A small network was trained on invented records. Each row is its activation on one of them, seen along a few directions.
Each row is followed by the record's values for the fields MUZ, ZUTOB, VAF, SEKAR, MUPI, TIR, DEDI, BADEG.
Not every record has every field; a missing one is written absent.
The largest differences between rows may come from other fields.
(in the rows, 500 means zero)
Random noise pushes rows far along 5 fixed directions. That doesn't count. These rows show it; they differ only by the noise:
[437 456 447 633 516 271 451 500 555 650 421 468 430 608 369 670 457 178
 455 600 562 568 648 534]
[603 463 499 610 467 210 466 596 669 612 401 561 429 474 457 631 381 263
 264 533 509 428 593 556]
[634 534 474 380 389 363 440 637 621 597 462 698 509 475 518 511 467 503
 187 523 473 403 522 376]
[356 560 588 438 519 616 458 493 485 465 488 420 472 445 496 506 617 575
 562 494 466 472 538 375]
[321 483 585 568 548 458 453 425 551 487 430 281 421 413 503 650 530 323
 657 535 497 492 614 604]
[538 535 685 763 570 327 540 592 672 433 406 354 307 324 466 553 376 448
 407 433 473 397 509 538]
[635 538 457 378 390 372 440 646 601 615 469 729 518 514 492 499 481 510
 169 527 480 418 523 337]

[491 407 479 562 569 578 472 499 389 584 478 738 592 674 405 514 541 413
 369 388 484 489 614 454]
{MUZ: puset, ZUTOB: zivig, VAF: bini, SEKAR: pegi, MUPI: zomo, TIR: tafuf, DEDI: barip, BADEG: kuv}
[463 397 557 404 524 600 476 469 512 464 475 427 637 241 625 567 636 464
 615 444 420 289 532 742]
{MUZ: absent, ZUTOB: zivig, VAF: bini, SEKAR: pegi, MUPI: absent, TIR: absent, DEDI: absent, BADEG: sabi}
[566 644 346 347 434 584 506 583 330 587 604 746 503 778 382 296 543 747
 352 531 557 713 390 130]
{MUZ: tus, ZUTOB: absent, VAF: absent, SEKAR: absent, MUPI: absent, TIR: absent, DEDI: absent, BADEG: absent}
[636 597 565 696 556 524 619 630 409 463 534 658 365 679 350 292 414 721
 301 359 526 601 392 223]
{MUZ: paf, ZUTOB: absent, VAF: absent, SEKAR: absent, MUPI: absent, TIR: absent, DEDI: absent, BADEG: absent}
[456 530 516 489 539 509 453 444 477 458 510 509 438 459 601 488 425 593
 474 439 500 554 489 574]
{MUZ: tus, ZUTOB: gotov, VAF: bini, SEKAR: pegi, MUPI: finot, TIR: tafuf, DEDI: barip, BADEG: kuv}
[530 425 721 771 705 533 520 583 554 420 437 500 413 323 502 495 513 532
 332 267 437 323 557 593]
{MUZ: absent, ZUTOB: absent, VAF: absent, SEKAR: absent, MUPI: absent, TIR: absent, DEDI: absent, BADEG: absent}
[704 515 454 245 242 384 455 565 601 571 484 771 535 578 635 465 357 516
 196 513 495 482 484 407]
{MUZ: zaze, ZUTOB: absent, VAF: absent, SEKAR: absent, MUPI: absent, TIR: absent, DEDI: absent, BADEG: absent}
[397 476 567 442 453 498 474 437 549 478 483 387 497 410 580 572 510 486
 591 540 513 471 554 568]
{MUZ: zaze, ZUTOB: zivig, VAF: zak, SEKAR: absent, MUPI: absent, TIR: absent, DEDI: absent, BADEG: kuv}
[745 576 400 516 384 373 648 608 498 532 563 615 496 582 403 335 335 632
 416 535 530 590 324 403]
{MUZ: puset, ZUTOB: gotov, VAF: bini, SEKAR: ven, MUPI: kapo, TIR: absent, DEDI: dosid, BADEG: kuv}
[305 414 703 456 540 741 467 352 426 360 461 396 520 443 646 556 607 492
 670 359 444 423 620 586]
{MUZ: zaze, ZUTOB: absent, VAF: absent, SEKAR: absent, MUPI: absent, TIR: absent, DEDI: absent, BADEG: absent}
[483 455 584 295 387 605 467 433 527 445 435 578 627 455 626 594 562 393
 502 422 413 314 594 541]
{MUZ: zaze, ZUTOB: gotov, VAF: zak, SEKAR: absent, MUPI: zomo, TIR: absent, DEDI: barip, BADEG: sabi}
[448 593 394 158 300 550 410 448 477 539 537 528 560 592 574 490 544 542
 560 646 517 605 465 359]
{MUZ: puset, ZUTOB: absent, VAF: absent, SEKAR: absent, MUPI: absent, TIR: absent, DEDI: absent, BADEG: absent}
[689 445 490 452 410 388 508 538 559 519 465 675 506 510 608 503 374 439
 290 423 479 446 507 598]
{MUZ: paf, ZUTOB: absent, VAF: absent, SEKAR: absent, MUPI: absent, TIR: absent, DEDI: absent, BADEG: absent}
[552 616 406 425 369 394 489 484 500 541 520 525 417 695 489 460 374 507
 464 617 596 696 413 354]
{MUZ: tus, ZUTOB: absent, VAF: absent, SEKAR: absent, MUPI: absent, TIR: absent, DEDI: absent, BADEG: absent}
[446 465 631 391 438 612 450 462 515 450 473 549 515 486 621 509 535 542
 438 421 473 426 569 457]
{MUZ: zaze, ZUTOB: absent, VAF: absent, SEKAR: absent, MUPI: absent, TIR: absent, DEDI: absent, BADEG: absent}
[435 514 473 263 517 794 450 484 286 514 580 716 614 618 543 371 689 736
 451 399 464 554 516 317]
{MUZ: tus, ZUTOB: absent, VAF: absent, SEKAR: absent, MUPI: absent, TIR: absent, DEDI: absent, BADEG: absent}
[578 517 485 230 342 585 486 449 521 420 526 591 589 524 666 457 474 566
 488 498 448 470 457 478]
{MUZ: puset, ZUTOB: zivig, VAF: zak, SEKAR: absent, MUPI: kapo, TIR: tafuf, DEDI: barip, BADEG: sabi}
[617 515 551 682 579 290 501 599 614 523 473 513 326 400 514 490 329 520
 279 433 525 531 482 588]
{MUZ: absent, ZUTOB: absent, VAF: absent, SEKAR: absent, MUPI: absent, TIR: absent, DEDI: absent, BADEG: absent}
[417 634 503 346 527 615 462 476 460 432 585 403 402 388 618 379 521 812
 573 496 508 642 399 454]
{MUZ: absent, ZUTOB: absent, VAF: absent, SEKAR: absent, MUPI: absent, TIR: absent, DEDI: absent, BADEG: absent}
[283 595 393 543 599 614 516 483 319 564 593 343 514 630 257 460 706 598
 771 662 585 690 455 290]
{MUZ: tus, ZUTOB: zivig, VAF: zak, SEKAR: absent, MUPI: absent, TIR: absent, DEDI: absent, BADEG: kuv}
[617 420 568 594 466 672 653 474 433 399 471 542 617 634 449 428 530 448
 602 407 450 373 464 458]
{MUZ: paf, ZUTOB: zivig, VAF: bini, SEKAR: pegi, MUPI: kapo, TIR: absent, DEDI: dosid, BADEG: kuv}
[480 558 618 521 389 484 532 488 585 401 457 354 468 466 521 533 462 510
 592 578 518 420 446 398]
{MUZ: zaze, ZUTOB: zivig, VAF: zak, SEKAR: absent, MUPI: absent, TIR: absent, DEDI: absent, BADEG: kuv}
[559 602 544 564 569 497 520 626 625 391 532 338 430 167 567 404 507 807
 483 517 457 383 336 508]
{MUZ: absent, ZUTOB: zivig, VAF: bini, SEKAR: pegi, MUPI: lela, TIR: tafuf, DEDI: dosid, BADEG: kuv}
[553 564 382 523 502 390 464 616 488 649 534 639 476 646 339 464 517 530
 301 592 577 600 479 292]
{MUZ: absent, ZUTOB: absent, VAF: absent, SEKAR: absent, MUPI: absent, TIR: absent, DEDI: absent, BADEG: absent}
[493 516 484 678 622 384 513 518 508 534 508 428 355 494 443 495 419 495
 472 486 558 638 498 573]
{MUZ: absent, ZUTOB: absent, VAF: absent, SEKAR: absent, MUPI: absent, TIR: absent, DEDI: absent, BADEG: absent}
[611 460 412 622 476 225 493 543 561 619 456 556 447 598 428 603 367 267
 365 566 566 562 540 588]
{MUZ: tus, ZUTOB: absent, VAF: absent, SEKAR: absent, MUPI: absent, TIR: absent, DEDI: absent, BADEG: absent}
[556 519 417 268 504 590 412 587 433 573 534 782 574 498 558 421 597 660
 265 439 423 483 527 366]
{MUZ: puset, ZUTOB: zivig, VAF: zak, SEKAR: absent, MUPI: finot, TIR: absent, DEDI: barip, BADEG: sabi}
[397 448 514 434 582 639 453 532 547 511 540 390 633 219 524 511 727 618
 579 533 437 319 515 582]
{MUZ: absent, ZUTOB: zivig, VAF: bini, SEKAR: pegi, MUPI: lela, TIR: tafuf, DEDI: dosid, BADEG: kuv}
[286 554 472 639 667 579 512 497 389 537 553 301 490 503 283 510 694 557
 722 600 565 588 495 400]
{MUZ: absent, ZUTOB: zivig, VAF: zak, SEKAR: absent, MUPI: absent, TIR: absent, DEDI: absent, BADEG: kuv}
[526 484 456 150 364 546 384 425 540 483 539 555 564 337 821 461 456 618
 470 493 447 497 464 682]
{MUZ: absent, ZUTOB: zivig, VAF: bini, SEKAR: pegi, MUPI: lela, TIR: tafuf, DEDI: barip, BADEG: kuv}
[530 510 498 716 625 526 605 563 368 512 512 569 506 593 298 446 522 540
 501 428 506 523 472 406]
{MUZ: paf, ZUTOB: zivig, VAF: bini, SEKAR: ven, MUPI: zomo, TIR: absent, DEDI: dosid, BADEG: kuv}
[346 473 358 228 466 578 342 423 411 643 541 573 618 575 546 576 667 456
 529 613 535 590 604 487]
{MUZ: absent, ZUTOB: absent, VAF: absent, SEKAR: absent, MUPI: absent, TIR: absent, DEDI: absent, BADEG: absent}
[477 539 569 595 471 402 531 461 568 465 494 346 341 495 517 500 359 479
 575 520 552 614 470 542]
{MUZ: paf, ZUTOB: absent, VAF: absent, SEKAR: absent, MUPI: absent, TIR: absent, DEDI: absent, BADEG: absent}
[379 493 628 597 641 593 458 523 559 456 497 358 485 302 461 529 654 554
 540 468 450 364 535 498]
{MUZ: absent, ZUTOB: zivig, VAF: zak, SEKAR: absent, MUPI: lela, TIR: tafuf, DEDI: barip, BADEG: sabi}
[376 510 478 123 388 605 347 383 494 492 512 492 554 417 750 546 556 554
 563 534 468 551 552 580]
{MUZ: puset, ZUTOB: absent, VAF: absent, SEKAR: absent, MUPI: absent, TIR: absent, DEDI: absent, BADEG: absent}
[304 462 674 474 605 756 533 379 458 331 506 349 520 367 594 517 619 575
 727 359 426 402 581 581]
{MUZ: zaze, ZUTOB: gotov, VAF: zak, SEKAR: absent, MUPI: zomo, TIR: mepez, DEDI: barip, BADEG: sabi}
[449 478 456 232 284 578 403 416 497 586 486 629 627 711 552 552 565 371
 474 607 537 501 569 343]
{MUZ: paf, ZUTOB: absent, VAF: absent, SEKAR: absent, MUPI: absent, TIR: absent, DEDI: absent, BADEG: absent}
[417 565 300 155 469 618 392 519 372 646 621 656 633 525 523 423 689 738
 456 610 529 612 485 357]
{MUZ: absent, ZUTOB: zivig, VAF: zak, SEKAR: absent, MUPI: absent, TIR: absent, DEDI: absent, BADEG: kuv}
[736 359 610 691 440 372 581 600 685 467 391 617 591 471 465 599 438 273
 296 459 440 172 551 524]
{MUZ: zaze, ZUTOB: zivig, VAF: zak, SEKAR: absent, MUPI: kapo, TIR: mepez, DEDI: dosid, BADEG: sabi}
[676 519 313 505 441 275 592 499 541 536 570 459 443 540 512 440 287 466
 571 624 555 683 368 651]
{MUZ: absent, ZUTOB: zivig, VAF: bini, SEKAR: ven, MUPI: kapo, TIR: mepez, DEDI: barip, BADEG: kuv}
[550 387 516 431 450 684 570 441 487 422 497 484 682 445 566 493 591 460
 662 454 410 333 496 617]
{MUZ: paf, ZUTOB: zivig, VAF: bini, SEKAR: ven, MUPI: kapo, TIR: tafuf, DEDI: dosid, BADEG: kuv}
[327 450 549 441 522 736 481 397 372 450 498 444 597 565 491 494 683 464
 700 462 468 459 551 476]
{MUZ: puset, ZUTOB: zivig, VAF: bini, SEKAR: pegi, MUPI: lela, TIR: absent, DEDI: barip, BADEG: kuv}

Here are new rows. What are their fields?
[634 549 611 565 469 436 513 614 559 456 457 612 420 486 508 444 400 580
 270 401 469 437 453 388]
{MUZ: puset, ZUTOB: absent, VAF: absent, SEKAR: absent, MUPI: absent, TIR: absent, DEDI: absent, BADEG: absent}
[478 531 445 415 448 455 469 528 496 529 493 476 554 471 481 552 561 479
 536 599 500 476 491 469]
{MUZ: puset, ZUTOB: zivig, VAF: zak, SEKAR: absent, MUPI: absent, TIR: absent, DEDI: absent, BADEG: kuv}
[444 511 525 237 418 575 365 435 569 460 509 453 542 311 747 519 540 606
 515 530 454 412 495 609]
{MUZ: absent, ZUTOB: zivig, VAF: bini, SEKAR: pegi, MUPI: lela, TIR: tafuf, DEDI: barip, BADEG: kuv}
[436 485 548 572 520 426 459 476 524 491 441 418 450 499 488 607 485 361
 524 513 515 509 561 547]
{MUZ: puset, ZUTOB: absent, VAF: absent, SEKAR: absent, MUPI: absent, TIR: absent, DEDI: absent, BADEG: absent}
[390 575 452 531 537 481 460 487 406 576 527 507 389 697 384 463 482 533
 494 550 583 758 520 325]
{MUZ: puset, ZUTOB: absent, VAF: absent, SEKAR: absent, MUPI: absent, TIR: absent, DEDI: absent, BADEG: absent}
[565 398 530 519 568 598 449 613 430 600 458 853 621 637 403 480 637 471
 154 343 449 374 629 331]
{MUZ: puset, ZUTOB: absent, VAF: absent, SEKAR: absent, MUPI: absent, TIR: absent, DEDI: absent, BADEG: absent}
[334 457 539 739 572 516 504 397 380 531 416 435 447 835 289 606 533 178
 616 510 584 627 628 392]
{MUZ: puset, ZUTOB: absent, VAF: absent, SEKAR: absent, MUPI: absent, TIR: absent, DEDI: absent, BADEG: absent}
[492 490 440 589 582 423 468 536 488 586 497 534 461 554 413 528 519 440
 408 513 547 564 540 498]
{MUZ: absent, ZUTOB: absent, VAF: absent, SEKAR: absent, MUPI: absent, TIR: absent, DEDI: absent, BADEG: absent}
[317 293 450 621 708 588 413 429 338 668 461 611 616 667 362 652 719 203
 488 434 522 509 770 600]
{MUZ: absent, ZUTOB: absent, VAF: absent, SEKAR: absent, MUPI: absent, TIR: absent, DEDI: absent, BADEG: absent}
[497 472 568 508 515 628 532 487 437 460 494 556 521 551 498 457 551 520
 493 391 470 465 522 462]
{MUZ: paf, ZUTOB: absent, VAF: absent, SEKAR: absent, MUPI: absent, TIR: absent, DEDI: absent, BADEG: absent}
[566 516 388 677 550 374 549 473 418 528 500 524 411 673 414 489 327 415
 533 512 552 681 465 552]
{MUZ: tus, ZUTOB: zivig, VAF: bini, SEKAR: pegi, MUPI: zomo, TIR: tafuf, DEDI: barip, BADEG: kuv}
[500 400 426 447 595 512 471 495 423 584 494 659 610 527 492 581 585 375
 441 435 466 457 628 611]
{MUZ: absent, ZUTOB: zivig, VAF: zak, SEKAR: absent, MUPI: zomo, TIR: absent, DEDI: barip, BADEG: sabi}
[579 588 404 391 321 365 497 528 547 574 522 536 467 626 468 483 402 481
 455 642 566 613 430 373]
{MUZ: paf, ZUTOB: absent, VAF: absent, SEKAR: absent, MUPI: absent, TIR: absent, DEDI: absent, BADEG: absent}
[555 360 481 606 562 357 454 534 617 550 442 493 534 381 543 609 479 299
 397 505 475 359 584 737]
{MUZ: absent, ZUTOB: zivig, VAF: bini, SEKAR: pegi, MUPI: lela, TIR: tafuf, DEDI: barip, BADEG: kuv}
[570 437 511 581 547 336 461 578 667 555 451 494 469 322 531 586 467 396
 332 486 489 378 557 671]
{MUZ: absent, ZUTOB: absent, VAF: absent, SEKAR: absent, MUPI: absent, TIR: absent, DEDI: absent, BADEG: absent}
[482 509 534 458 453 393 417 498 590 518 453 469 446 446 566 584 438 425
 434 533 506 508 540 545]
{MUZ: puset, ZUTOB: absent, VAF: absent, SEKAR: absent, MUPI: absent, TIR: absent, DEDI: absent, BADEG: absent}
[455 412 691 823 620 575 557 552 439 470 416 565 493 666 288 539 592 363
 400 356 500 370 620 325]
{MUZ: zaze, ZUTOB: absent, VAF: absent, SEKAR: absent, MUPI: absent, TIR: absent, DEDI: absent, BADEG: absent}
[524 506 585 632 415 330 550 540 665 482 436 348 461 419 436 597 427 374
 528 591 529 390 486 508]
{MUZ: zaze, ZUTOB: zivig, VAF: zak, SEKAR: absent, MUPI: absent, TIR: absent, DEDI: absent, BADEG: kuv}
[515 430 581 654 470 366 531 460 603 477 415 362 456 471 488 637 417 231
 576 511 509 426 553 664]
{MUZ: paf, ZUTOB: absent, VAF: absent, SEKAR: absent, MUPI: absent, TIR: absent, DEDI: absent, BADEG: absent}
[450 406 405 380 479 328 400 449 652 563 461 300 595 189 647 739 552 289
 642 666 489 369 570 889]
{MUZ: absent, ZUTOB: zivig, VAF: zak, SEKAR: absent, MUPI: absent, TIR: absent, DEDI: absent, BADEG: kuv}
[719 473 506 464 572 538 537 614 451 490 513 813 545 442 567 403 467 668
 219 288 399 391 486 516]
{MUZ: tus, ZUTOB: zivig, VAF: zak, SEKAR: absent, MUPI: zomo, TIR: absent, DEDI: barip, BADEG: sabi}
